These are the activations of a small network on made-up records, seen along a few directions, one row for each record.
After each row come some of the record's fields: V, G, W, U.
Other fields move the rows too, some of them a lot.
Strong random noise was added to every row along 22 fixed directions; ignore it. To show where, here is one row again and again, with new noise each time:
[ 119  189  155 -660  -64 -102  300   34 -308 -130  386   69   -1 -123
 -152 -119   -1   20  105 -125  -30 -269  -65 -523  182 -115  168 -140
  508 -171 -328 -140 -253 -258]
[-215  495  178  156    6 -312  125   29  119  -40  188 -235 -299   24
 -106 -307   98 -138   61   11  146 -124  347 -273 -142  260   44  277
  138 -168  108  -25  609  162]
[ -94  344  112  142  -28  -28  130   91  -90   79  162 -103 -442  -78
 -522 -251  290  -78  -80 -316  164  -43  -59  -52  -21 -312   17 -145
  462 -362 -175  107   38  183]
[ -13 -272 -158 -100  153   93   43  184  208 -157   -7 -140  132  -87
  318  608   32 -406  659 -110   40 -221 -452  191  -32  -53  -30  122
   54  408  -78   35   37  191]
[-357    3 -464   95 -157 -233  290 -110  215   53  -59 -252 -151  118
   16   80   21   11   27 -298  393   57 -127  -65  -36 -227   16 -412
 -487  132  -47  377    1 -225]
[-281 -222 -561  148  120  -43   -2 -187   96   72  -18   82 -101  209
  192   38 -145 -193 -291  244 -216   78  -91   12 -178    1   64 -149
  -74   56 -280  172  355 -192]
[-473   75  -42 -343   38  -31   17 -176  164   35  188 -322   83 -134
 -111   35   23  -13  -31 -210  291  168  -26   -4  -86 -207   33 -308
 -293 -376   43 -185  275 -144]
[  73  418 -167  313   91 -210  187  -12  276 -151   14  106  -40   83
  570 -210 -445 -227   35   12  375  249    8  348 -360  695 -104  245
 -440  256  333  275    4  314]
[-227  164  337  390 -235 -249 -114 -207 -210  106  178   35 -559  698
 -542  -22   -8  184  180  -83  132   88 -411  210  280  194 -154 -271
  -42 -162 -267 -370 -171  -55]
[ 170 -216   52 -685   28  208   10  -39 -128 -402  -56  250  135 -108
   15   17  339 -498  283  -50  297 -661  626 -141 -164 -283  295 -259
 -473 -352  -33  263   41 -182]
[ 349 -402   44  433  -85  -29 -269  113  137  357 -534   19 -127 -121
  216  199    3  578 -487   33  150 -129 -473 -162  -11 -464 -420 -252
 -363  -62 -287  516  379  357]
[ -39  353  479  -82   41   83 -696 -165 -455  697   43  337    6 -176
  307 -240 -121   12  178  334  465 -171 -367  685 -197  264 -225 -194
  120 -668 -463  -25   -4  279]
[ 220  309  131 -523  -41 -125   21  241 -446   76  479  526 -114 -262
 -586 -588  -45  148  238 -681  168  286  -75  222 -201 -250   40 -246
  240 -273 -215   67  373 -189]
[ 245  703 -353  502  142  219  267  -56  231 -202  419  466 -306  285
 -296  195    1 -376    7  -70  154  283   11  455  239  240   -3  117
  192 -320 -183  140 -253  158]
[-101 -533   29 -114   21 -289 -195  161   40 -125 -153   36    0   68
  662  183 -251   39  440   62  -85  144 -344   64 -509   42   70 -156
 -455   33   69  360 -675 -416]
[ 107  -56 -280 -228  193  471 -147  104   62  -40 -170   79  247 -196
  179  -82  -11  107 -208 -113 -267  204  115  121 -206 -165 -243  -45
   49 -137  -15  239 -120   95]
[ -71 -389   37 -146  440   49  -74 -106 -143  562  154  145 -497  113
 -505 -227  124 -202    2  719   46 -241  -61 -128  280  208  276 -430
  553 -260  206 -254  -25  -66]
[-119 -492 -120  128  237 -100 -145   96   37  -11  245  476 -253 -116
  -45 -455    3   87 -170 -128  136   86  -24 -185  249 -182  141  -30
  140  246  233  104  208 -139]
[  -4  316  143 -410  -59 -135  290 -287 -387   33   98  185 -192  -24
  -18 -246 -213 -332    9 -354  363  -92 -210  139  -20  259   49 -218
  155  286  -48 -210  221  427]
[-165 -220  -93  166  185 -251  135  -75  112  165   71 -177  169 -443
  181 -151 -151 -102 -428  241  -51   31  -31 -101 -119  139  204  193
   43  221  249 -197  603   43]
[  10  -62  306 -316  111  196 -174  525  -21  -60  160 -274  101 -367
  114 -628  210  224  316 -356  403 -407  -89 -219   63 -316 -284  188
  199   91  173   43  -13  179]
[-347 -333   38  -54  107  229 -428 -113  -73 -188  -92   62   78    6
  232 -445  168  -94 -213  199 -166 -265  396 -122 -188  151  -11  191
  -22   87  -10   17  244   -3]
[ -28  -94  149 -241   28 -141  -38 -178 -337  664 -567 -278 -116   13
  -30    4  -65   50  107  302 -207 -190  163  -27   16  293 -117 -288
  103  174  326 -266  333  332]
[ 253  -85  248  106  147 -131  564  -83   -6  278 -118 -294  168   90
 -440   13 -214  398  -74   -9 -506  340 -223   43  -15   83 -132 -159
  241  142  393 -556  137  -62]

[ -64  -45   76 -119   29  -74 -212   51   83 -102  -81   71 -230   23
  329 -122 -154  222 -134  -80  -12  187  190 -266  -61 -121 -123   54
 -279 -152  200   94  279   37] => <V:v3 G:g3 W:w2 U:u2>
[ 357   -7   83 -264  250  334   99   76   61   75  194  233  722 -726
  191   24  155   20  182   30  208 -341   97  110  158  -74   21  228
  206   15   38   25  216    9] => <V:v5 G:g4 W:w2 U:u1>
[ 150   95  136  -62  -74 -361  -53  158 -384  256  -19  291 -227 -481
   82 -100  141  115  171 -254 -299  289  228  -83 -126   90  200  320
  183  190  213  172  346  -72] => <V:v5 G:g4 W:w2 U:u1>
[ -40   39 -123  -53   24 -129 -160  118  -75  263  304   69  -21 -183
 -297 -153  -77    0    0  378  264 -122  -71   57  157  117  165 -221
  161 -426 -151    1 -222 -233] => <V:v5 G:g4 W:w4 U:u1>
[ 455 -358  237 -372   75 -152   89  260   79 -313 -201  117  117 -422
  208  271 -226 -131  -19 -128   48 -101    5 -282  -17 -292  124  -64
  102  -36  285   69 -164  302] => <V:v5 G:g4 W:w4 U:u2>
[ -77   62 -118  218    9 -175  263   48  214   26  156 -153  -26  -71
  204   34  203 -146  191  181  332 -398  -96 -277  164  190  158  181
   23  305  -12  254 -157  -59] => <V:v3 G:g4 W:w4 U:u1>
[ 189 -521 -245 -224   23 -132 -219  186  303  -43   -4  240  388   97
 -172  359 -373  340  236    2   86  119 -132  -18  288 -154 -145 -333
 -349   48  -37  -25  398 -233] => <V:v5 G:g4 W:w2 U:u1>
[ 329   -5  -29 -178 -216    7 -343  231 -583  193  127  149 -221 -145
 -231   85   55   83   82   23 -221  281 -166  402   35  257   44  170
 -469   11  -34 -222  -66 -195] => <V:v5 G:g4 W:w4 U:u2>
[-150 -247  388 -285  -39   52  -91 -221   54 -188 -631  -86  350 -143
  -14  421  -64   -5  161 -112 -461  -57  155  -86 -524 -151  -17 -361
  576 -159 -115  190 -279  309] => <V:v3 G:g3 W:w4 U:u2>
[-384 -201  187  354 -180 -267 -285 -183   95  -13 -290 -280 -273   83
  171  -83  -27  145 -501  291  110   17   94 -366  196  350   23    4
  -36   68  238  -66 -398  240] => <V:v5 G:g3 W:w4 U:u1>
[-116   92  197   60 -253 -384 -296 -155 -227  506 -107   41 -464 -312
  -11  308  158  101  -70  -18  360  252  -53    7  201  122  191  -95
 -520  -64  216   32  171  127] => <V:v3 G:g4 W:w4 U:u2>
[ 210  329  232  390 -137 -207  -55  244 -172  171  -57 -240 -210    3
    4   28  -92  297 -218   30 -333   42  156 -113  352 -324 -169  302
  -68 -391  179 -412   11   41] => <V:v3 G:g3 W:w4 U:u2>
[ 349 -168 -459   58  325  -11  203  418  108 -227  396  209   78   -6
   93 -481 -231 -547  -64  276  194 -326  -88  117  -52  170  145  278
  162  246   15   10  391    7] => <V:v5 G:g4 W:w4 U:u1>
[ -69 -453   -5 -170  240   55  144  -61  270 -130  -42  287  464 -209
   67   95 -227  506  -29 -429 -491  440 -160 -206  -38 -393  -87 -182
  410  230  138   58  -70 -187] => <V:v3 G:g3 W:w2 U:u1>
[ 315   -3 -105 -249  111  -92 -216  231 -444  205  357  749 -261   16
  196 -739 -280  163 -226 -239  276  -40 -214   26  229 -377 -112 -120
   -1 -191 -204   67  320  -96] => <V:v5 G:g4 W:w2 U:u1>
[  61  -32   43  188 -245   18   66 -183   94 -313 -267 -170   14   -5
  490  547   23 -237 -195 -158  255 -218 -314   73 -100 -184  -59   62
 -559  139 -271  143  -41  336] => <V:v5 G:g3 W:w4 U:u2>
[-331   85  195   80 -208  286  161 -240   64 -680  357  -71  426  308
 -310 -213  215  185  187 -404  -57  -48  108    6  122  180  -58  271
  -29  451 -170 -292 -316 -370] => <V:v3 G:g4 W:w4 U:u2>
[-116  275 -294 -114 -267 -382 -236  697 -176 -268  430 -375 -153 -234
 -238 -225 -299  -78  -77 -265 -328  343 -107  -41 -111   12   61  467
  131   -5 -119 -271  130  -62] => <V:v3 G:g3 W:w2 U:u2>
[-193  335  322  140 -325  -94 -151   68 -166 -212  216 -362 -135  -26
  -73   96  113   75  -60 -154 -164  106 -276  -51  -53  167  -37  415
   41   13 -274 -273 -216   92] => <V:v3 G:g3 W:w4 U:u2>
[-144  -61  -98  -82   -8 -196  133 -401 -182   58  -47  140  -38   72
  330   59 -119 -211 -345  242 -292    4  132 -147 -215   33  268  -31
  -59  -44 -182  -51  352 -227] => <V:v5 G:g3 W:w2 U:u2>
[ 102   35 -282  420  -45 -245  367 -110  205 -105   87   79  283 -133
 -247  121 -260 -136 -412    2  -40  125   -9  146  -14  -28  170   28
   62   98 -105  -46  509   -6] => <V:v5 G:g4 W:w2 U:u2>
[-236 -212  102  -17 -413 -386 -259  377  200 -796  361 -207  -67  272
 -389 -270 -133  -48  182 -300  697 -184    3 -145  129   63  102    8
 -733   98   46  -85 -240 -177] => <V:v5 G:g4 W:w4 U:u2>
[ 525  137  318  423   64  291  266  -31  269 -211 -288 -306  698   11
  163 -211  -72  113 -231  314   67 -303  261  390 -375  329 -314  345
 -544  -24  248 -129  233  228] => <V:v5 G:g3 W:w4 U:u1>
[-167  -31  -20  162   56  -21  110 -300  262 -367   30  331  118  260
 -142  132  -52   92  -29  129 -443  213  429 -213  -39  280  175  -42
  254  -77   17  129 -396 -319] => <V:v3 G:g3 W:w2 U:u1>
[ 489  -54 -218  -37  252  184  168  324  309 -523    6  321   75  432
   48  169 -355  -90  116 -150 -479  214  126  -62   66 -129 -210  202
  170   46  145  -41   66  138] => <V:v3 G:g4 W:w2 U:u2>
[-178 -115  486  389  139 -209  162 -583   65  128    9  199  103   92
 -343  266   11 -177   14  322  -93  135  172  287  110  418  375  -71
   58  -69  387 -540   28  -30] => <V:v3 G:g4 W:w4 U:u1>
[ -62   15   64  241 -281  -74  -68  -78  134 -370    6 -122 -121 -217
  -95  205  113 -107 -244  -66  453 -129 -108 -105   99  337   76  131
 -190  266 -100  167 -151  332] => <V:v5 G:g4 W:w2 U:u2>
[-229  188 -288 -473   75    5  -31  -84    0 -283  282  325  -62  -40
 -321 -181 -156 -456 -101 -271  185  171  338   34   30    0  245 -209
  166 -163    7  -56  250  117] => <V:v3 G:g4 W:w4 U:u1>
[-402  -85   54   90   13 -196  124  287  106 -349  296 -341 -287  384
  198 -493  111  -45  277 -326  153 -163   -1 -340   87 -417    7  182
 -142   97  224 -120 -207 -360] => <V:v3 G:g4 W:w4 U:u1>
[-204  120  -29 -395  144 -165   58  -29 -317  516   25  -33  -15  184
  548 -321 -351  -77  211   89  155 -281 -167 -122  344 -342  -98 -328
  501 -191   -2 -284 -282  -93] => <V:v5 G:g4 W:w2 U:u2>
[ -53   14  268  -67  198 -384   37  168  273  -72  162  -94   14  -46
   42  -89 -370 -117  189  220  224  152   -9   -9 -105  346  195  -61
   24 -275  560 -196 -498   35] => <V:v3 G:g3 W:w4 U:u1>
[ 328 -414  -87 -617  400  766  179  176 -138   64  225   73   12  -61
 -245 -417  389  258   22   49 -226   27 -117 -156   30 -249  -58 -139
  167   79  183    8 -375 -408] => <V:v5 G:g3 W:w4 U:u2>
[ 399  -47 -301  249   75  215 -429  486  383 -226 -126  165  -91 -208
   54  352  246 -139  -38  244   51 -249  465 -174  246  -27  -41  395
 -271 -187   87  474  131  331] => <V:v3 G:g3 W:w2 U:u1>
[ 119   -4  151  241  -69  -74  238 -248  -65   17 -163 -333  -20  -60
  156  -70 -257 -200 -625  285  155 -185 -321   50  -73  477  -26  259
 -260  600   90 -385  593  622] => <V:v3 G:g4 W:w4 U:u2>
[ 209 -454  -40   73  336  144   77  278   56   36 -288  -48  119 -227
  652  113  -87 -137   42  -38 -259 -158 -246    2  -14 -501  -68  122
  171  187  325   45 -358  191] => <V:v3 G:g4 W:w4 U:u1>

Here are new rows. What are their fields?
[-211  157   53 -193   42  247   76 -331  270 -237  118 -158  283  -45
 -284  -74  -33 -105 -565  101  530 -250  227 -213  582   82   25 -288
  130 -283  154 -391 -468  338] => <V:v5 G:g3 W:w4 U:u1>
[-248   15  242 -175 -128  -62 -317 -148 -390   64   14  253 -439  -12
   20 -103  109  -95  -23 -257  197   45  153   18  307 -219  151 -210
  -90 -280  171 -141 -473   18] => <V:v3 G:g3 W:w2 U:u2>
[ -66   22   83   28  262  235   63 -115   37  407  -20 -309   96 -206
  109   -7  320 -221  126  285  224 -340  148  240  -33 -127    6   69
 -232 -192  243 -228  555   18] => <V:v5 G:g3 W:w2 U:u2>
[ 265   77  347  223  244 -142  177   79   51  -56  289 -120  151  303
 -308 -195 -619  175 -327  357 -468  391 -326  311 -209  170 -124   21
  116 -595  118 -795   42 -110] => <V:v3 G:g4 W:w4 U:u1>
[ -37  -60  131 -251  135  159 -105   47   17  125  245  108  -98 -249
 -416 -285  211  315 -114 -171  136   71  136 -335  386  -90  -21   94
   94  195  277 -196  614  116] => <V:v3 G:g4 W:w4 U:u2>
[ 199 -272   11  365   12 -162   20  -22   66 -233  -59  554  -97  349
  280  -12 -345   98   46 -120   44   -4 -325   12  164  -45 -149  -40
  200  346 -160  189  -65   82] => <V:v5 G:g4 W:w4 U:u2>
[ -97 -207 -421    6   56  -79  260   91  184 -198  -69 -291 -335   84
  189  393  -22 -150 -271 -144 -341  247  -35 -381  143 -456  113   14
 -175   46  243  -59  -81  -99] => <V:v5 G:g3 W:w4 U:u2>
[-335   65   92   12   24 -144  129 -286 -118  297  218  192  258 -411
 -256  -27  169    8  140 -227  -48  252 -111  214 -186  -45  312 -115
  466   59 -156    9  115 -260] => <V:v3 G:g4 W:w4 U:u1>
[-411   49  414  141  -82  -79   -2 -282 -124  -10   35 -285  -36  141
  -69 -291  212 -127  119   80  208 -242  312  136  -88  -42  137    4
 -256 -213  178 -353  107 -230] => <V:v5 G:g3 W:w4 U:u2>
[  26   56 -470  -24  -48  294    8  -81 -130 -234  112  238  276  -81
  323  265   52 -184 -166   29 -417   92  205  110  158 -138  134  191
   16  -75 -293   46 -518 -379] => <V:v5 G:g3 W:w4 U:u1>
[ 295  113 -224 -158  334  278   99   20 -182  327   90  249 -356  416
  185  -62  -89 -178  191  271  -49   44  -45  270  235  -26  -92 -102
 -121 -200  231 -192 -168  -85] => <V:v5 G:g3 W:w4 U:u2>
[-395 -340  405  428   31  -24 -650   89  -77 -181  -93 -215 -342  167
  260 -100   72 -165 -164  354 -179 -141  -19   65  -82  -34   47  233
  -17 -390  105 -283 -578   55] => <V:v3 G:g3 W:w4 U:u2>
[  50  415 -248  -40  -36 -184  143   76 -192  383  121  203 -162  -70
   59 -148  -31  -71  461 -178  190  381   -4  457 -241  268  102  -38
 -213  144  174  308  -78 -232] => <V:v5 G:g3 W:w4 U:u2>
[ 239   73  187  618  326  241  100  -52  112  283  -46  208 -378  230
 -201  118  215  -21 -210  300 -163   17  -70  195  143 -389   25 -188
  327 -752  102   66 -686   14] => <V:v3 G:g3 W:w2 U:u2>
[-314   -2  416  303 -104   40   77 -496 -205  -21 -172  -10  175  -50
  326   89  408  227 -193 -296 -498  126  287  -88  136 -194   16  317
   32  100  130 -350  -21 -212] => <V:v5 G:g3 W:w4 U:u1>
[ 536 -362 -115 -287  -48 -218   73  481 -211 -150  -70   90  266 -225
 -110  174 -248    7   21  -91 -589   67  -33  -77 -101 -289  105   48
   80   10  -28 -128   28 -209] => <V:v3 G:g4 W:w4 U:u1>
[-286 -100 -305 -218 -233 -674 -175  -44   14  126  -42   21  329   -5
  156  770 -367 -174  468  197 -305  169   77  -16   19  152  302 -149
   -2  -78 -262 -106  102 -445] => <V:v5 G:g4 W:w4 U:u1>
